A small network was shown many inputs. Here are its activations along a few directions, one row for each input.
Each table varies a few parts of the input and shows all the possible inputs, shuffled.
Descriptions start from the smaller parts, as in this example, which fits no table here: one of 6 places along a line, together with either a single point or one of 11 places around a ring or (one of 3 separate values, together with one of 8 places around a ring).
Shared parts are said once, and a part with two or three values counts as separate values.
In the rows, zero is written as 128.

Other details of the inputs vary at random and push rows far along two fixed directions, the same in every table; ignore that.

A family of inputs:
R1: [112 141 118 144 122 116 128 124 129 127 122 119 129 141 129 134]
R2: [113 135 124 142 127 131 116 123 121 116 120 122 133 137 129 127]
R3: [120 127 129 125 123 117 125 119 113 121 126 126 134 145 120 141]
R4: [178  98 133 123 132 125 156 143 138 149 175 131 152  80 116 118]
R5: [113 128 128 113 117 136 130 116 115 123 119 127 132 135 117 146]
R6: [113 134 119 142 124 130 115 124 125 118 123 120 131 134 126 131]
R7: [112 130 124 137 131 127 118 120 125 119 121 123 133 140 128 122]
R8: [111 131 122 139 131 121 115 123 128 124 121 121 134 141 124 125]
R9: [178 101 133 122 131 134 156 140 137 145 176 131 153  76 115 119]
R10: [114 144 122 144 124 126 129 120 126 121 120 122 131 138 133 130]
R11: [105 133 122 127 125 145 123 118 125 120 113 123 130 132 126 126]
R12: [169 102 139 117 141 131 157 136 145 146 169 123 157  85 122  95]
R13: [172 102 135 123 134 125 154 144 147 151 171 122 153  82 121 103]
R14: [107 131 119 134 123 141 121 127 124 112 117 122 127 129 126 129]
R15: [110 131 126 120 119 133 126 127 121 115 117 117 127 134 124 134]
R16: [117 135 132 130 123 122 120 123 119 120 120 117 135 143 126 130]
R17: [106 143 120 128 121 139 136 114 130 124 112 122 128 133 130 129]
R18: [108 133 129 113 120 136 127 117 123 124 113 118 132 138 123 130]
R19: [118 130 130 125 127 112 121 125 125 130 125 119 136 146 122 127]
R20: [115 126 125 122 115 133 128 125 113 113 123 125 127 131 118 148]
R21: [110 131 119 143 125 121 115 126 125 122 123 118 132 138 125 130]
R22: [179 126 159  95 158 131  96 165 144 154 103 193  33 143 176 132]
R23: [122 131 129 131 119 122 123 121 109 118 126 125 135 140 119 145]
R24: [181 121 160  93 161 119  95 164 137 158 103 205  32 152 170 141]
R25: [107 141 117 136 120 136 134 123 127 116 116 120 126 130 130 133]
R26: [167 117 125 136 134 136 161 137 151 145 166 126 149  77 128 106]
R27: [114 139 123 138 129 123 132 119 130 124 122 123 131 141 133 126]
R28: [114 140 122 141 129 116 129 122 132 130 122 123 132 142 129 128]
Description of these inputs: one of 4 places along a line, together with either one of 2 separate values or one of 5 places around a ring.
The inputs of R14 and R25 match in every part but the place on the line of 4. If R11 is changed in the same way as R14 into R25, which row does it become?
Answer: R17
Change only the place on the line of 4 in R10. List by row number the other rows that result.
Answer: R2, R16, R23
Change only the choice among 2 separate values in R5. List by row number the other rows that result.
Answer: R20
Change only the place on the line of 4 in R24. List by row number the other rows that result.
Answer: R8, R19, R28
